These are the activations of a small neural network, seen along a few directions. Each row is one input.
In each table, some parts of the input vary, and every possible input appears once, in random order.
A made-up example of a description, with smaller parts first: one of 6 places along a line, together with either a single point or one of 9 places along a line or (one of 3 separate values, together with one of 5 places around a ring).
Shared parts are said once, and a part with two or three values counts as separate values.
(in the rows, 128 means zero)

Other details of the inputs vary at random and push rows far along two fixed directions, the same in every table; ignore that.

Rows:
row 1: [147 128 159 114  98 120 119 196 124 101 102 115 125 138]
row 2: [188 145 142 109 109 148 143 138 140  94 109 111 135  84]
row 3: [ 85 107 117 115 124  80 149 134 129 157 135 147  90 157]
row 4: [116 142 139 128 126 127 113 121 125 123 150 127 149 123]
row 5: [187 145 131 132 107 167 121 134 123 114 118 105 145 104]
row 6: [168 149 167 120 109 162 125 144 123  92 122 102 178  96]
row 7: [132 123 158 105  89 101 124 204 117 115 112 112 106 143]
row 8: [155 128 138  93 106 122 148 170 153  98  90 113  96 114]
row 9: [ 81 101 112 124 134  71 120 149 115 175 145 133  88 176]
row 10: [130 163 121 159 142 157 133  87 135 152 137 130 158 129]
row 11: [126 136 103 135 143 123 125  68 135 138 150 145 144  99]
row 12: [138 128 158 123 127 164 137 137 102 104 119 110 137 107]
row 13: [ 87  95 107 114 127  73 121 135 136 139 133 149  83 140]
row 14: [162 140 154 133 136 178 131 137 111  85 110 114 142 108]
row 15: [206 149 131 133 119 145 151 131 124  91 103 111 165  92]
row 16: [ 94 110  94 136 146  88 122  95 132 145 142 157 117 133]
row 17: [ 80 112 128 121 148  97 124 113 127 159 153 124 114 157]
row 18: [100 114 123 124 135 106 146 121 140 143 125 149 110 151]
row 19: [126 145 116 157 142 145  99  91 118 135 144 148 188 120]
row 20: [ 95 134 117 151 154 140 123  84  96 150 142 144 134 133]
row 21: [128 148 112 164 143 159 122  97 135 150 134 141 163 131]
row 22: [126 132 117 137 132 163 111  77 128 138 156 124 157 102]
row 23: [135 101 133  94  95  79 140 190 129 114 111 119  73 126]
row 24: [151 107 143 112 113 102 128 207 123 122 101 107  97 161]
row 25: [151 123 126 126 109 143 112 150 129 121 116 118 117 128]
row 26: [ 57  97 124 128 138  98 119 146 103 150 129 149  74 168]
row 27: [ 39  96 135 114 125  83 102 139 129 148 154 147 107 158]
row 28: [190 147 154 125 136 155 132 149 137  90 108  95 148 126]
row 29: [137 132  98 150 128 152 105  90 117 153 152 135 153 112]
row 30: [134 106 139 101  98  86 159 192 127 122 105 121  82 147]
row 31: [104 112 126 134 128 126 126 145  90 142 130 136 108 137]
row 32: [120 146 139 139 133 159 137 104 140 139 140 119 152 121]
row 33: [ 75 102 113 142 144 118 114 126  97 151 136 154 106 150]
row 34: [184 121 131 125  96 157 114 176 124 106 106 110 129 113]
row 35: [117 141 107 129 150 135 125  68 150 131 136 149 145 104]
row 36: [138 141 103 147 146 123 142  78 124 138 137 143 160 117]
row 37: [101 127 134 132 143 140 128 114 104 127 143 131 116 127]
row 38: [187 153 148 135 106 157 120 153 112 103 116 112 182 102]
row 39: [152 135 154 124 103 138 141 193 142 115  93 108 106 147]
row 40: [101 103 110 123 128  81 139 143 131 137 122 147  98 152]
row 41: [125 102 136 104  99 121 113 183 137 113 125 114  78 137]
row 42: [196 139 138 119 116 150 135 138 143  83 101 116 144  86]
row 43: [151 156 127 143 161 148 126  81 130 130 147 114 165 125]
row 44: [119 133 108 131 146 130 120  75 147 131 139 150 138 105]
row 45: [ 66 117 128 125 134  98 101 125 131 138 156 147 120 151]
row 46: [118 150 109 162 141 149 126  89 128 165 147 140 158 131]
row 47: [116 132 126 141 166 139 118  79 134 138 144 125 161 137]
row 48: [151 151 121 153 164 145 120  85 129 135 127 124 168 139]
row 49: [138 147 119 142 146 142 151  73 133 141 135 142 160 120]
row 50: [ 72 111 131 136 154 141 119  97 108 135 142 144 127 133]
row 51: [135 131 122 133 138 129 146 108 137 127 119 143 142 132]
row 52: [111 112 105 124 128  85 133 121 125 141 137 141 107 127]
row 53: [ 92 144 119 150 152 144 122  88 149 148 151 141 137 141]
row 54: [131 125 122 135 131 166 107  93 135 125 142 125 153 107]
row 55: [171 134 132 129 125 136 151 136 134 105 102 126 144 122]
row 56: [122 151 134 139 132 148 135 115 142 137 142 121 133 130]
row 57: [180 148 139  99 107 141 155 149 146  97  96 104 122  95]
row 58: [162 121 145 104  91 141 124 180 130 104 123  98  98 116]
row 59: [ 67 104 113  96 120  71 133 134 142 155 142 146  68 138]
row 60: [136 107 124 116 115  91 141 169 130 112 106 131 102 136]
row 61: [138 116 148 106 112  90 138 197 122 131 108 100  83 166]
row 62: [106 140 133 145 143 159 128  96 147 138 138 131 153 129]
Each input here is: one of 2 separate values, together with either one of 11 places along a line or (one of 4 places along a line, together with one of 5 separate values).
The inputs of row 7 and row 1 match in every part but the choice among 2 separate values. If row 43 is changed in the same way as row 7 into row 1, which row does it become?
> row 28
The inputs of row 53 and row 56 match in every part but the choice among 2 separate values. If row 19 is changed in the same way as row 53 into row 56, which row does it become?
> row 38
Which other rows does row 61 become when the choice among 5 separate values takes its other values? List them by row number.
> row 5, row 7, row 10, row 20
Which other rows does row 25 become when the choice among 2 separate values takes its other values? List them by row number.
> row 5
Which other rows does row 25 become when the place on the line of 4 takes its other values? List them by row number.
> row 34, row 41, row 54
Which other rows does row 54 become when the choice among 5 separate values takes its other values? List them by row number.
> row 27, row 47, row 50, row 62

Rows:
row 63: [183 130 133 115 104 129 131 147 116  92 113 113 145  89]
row 64: [173 121 151 106 103  96 150 209 148 104  82 108 104 153]
row 65: [139 120 159  85  82 118 149 211 156 114 109  98  66 132]
row 66: [ 36 108 147 118 128 123 106 148 118 151 156 130  94 169]
row 67: [178 151 153 151 119 193  94 139  99 103 129 105 186 103]
row 68: [ 48  87 122  97 130  93 136 142 123 140 131 150  49 151]
row 69: [189 154 111 146 125 162 111  86 142 103 128 132 195  86]
row 70: [ 74  94 122 115 131  45 149 156 122 157 129 143  75 171]
row 71: [104 132  82 153 141 125 100  56 137 176 171 150 145 120]
row 72: [173 130 146 118  97 114 158 201 142 126  95  99  97 149]
row 73: [189 128 121 130 121 171 126 123 104  91 104 126 151  85]
row 74: [ 88 137 119 126 155 119 134  62 136 137 155 146 140 109]
row 75: [ 77 137 106 137 160 118 115  53 163 151 161 155 141 126]
row 76: [188 151 124 153 155 167 154 105 110 105  97 124 162 109]
row 77: [ 82 138 124 172 170 144 108  81 103 170 159 143 168 169]
The inputs of row 71 and row 72 match in every part but one. If row 69 is changed in the same way as row 71 into row 72, which row does it become?
> row 64
Describe the family of inputs behind these rows.
> one of 3 separate values, together with either a single point or one of 4 places along a line
Which other rows does row 74 become when the choice among 3 separate values takes its other values? List them by row number.
> row 63, row 70
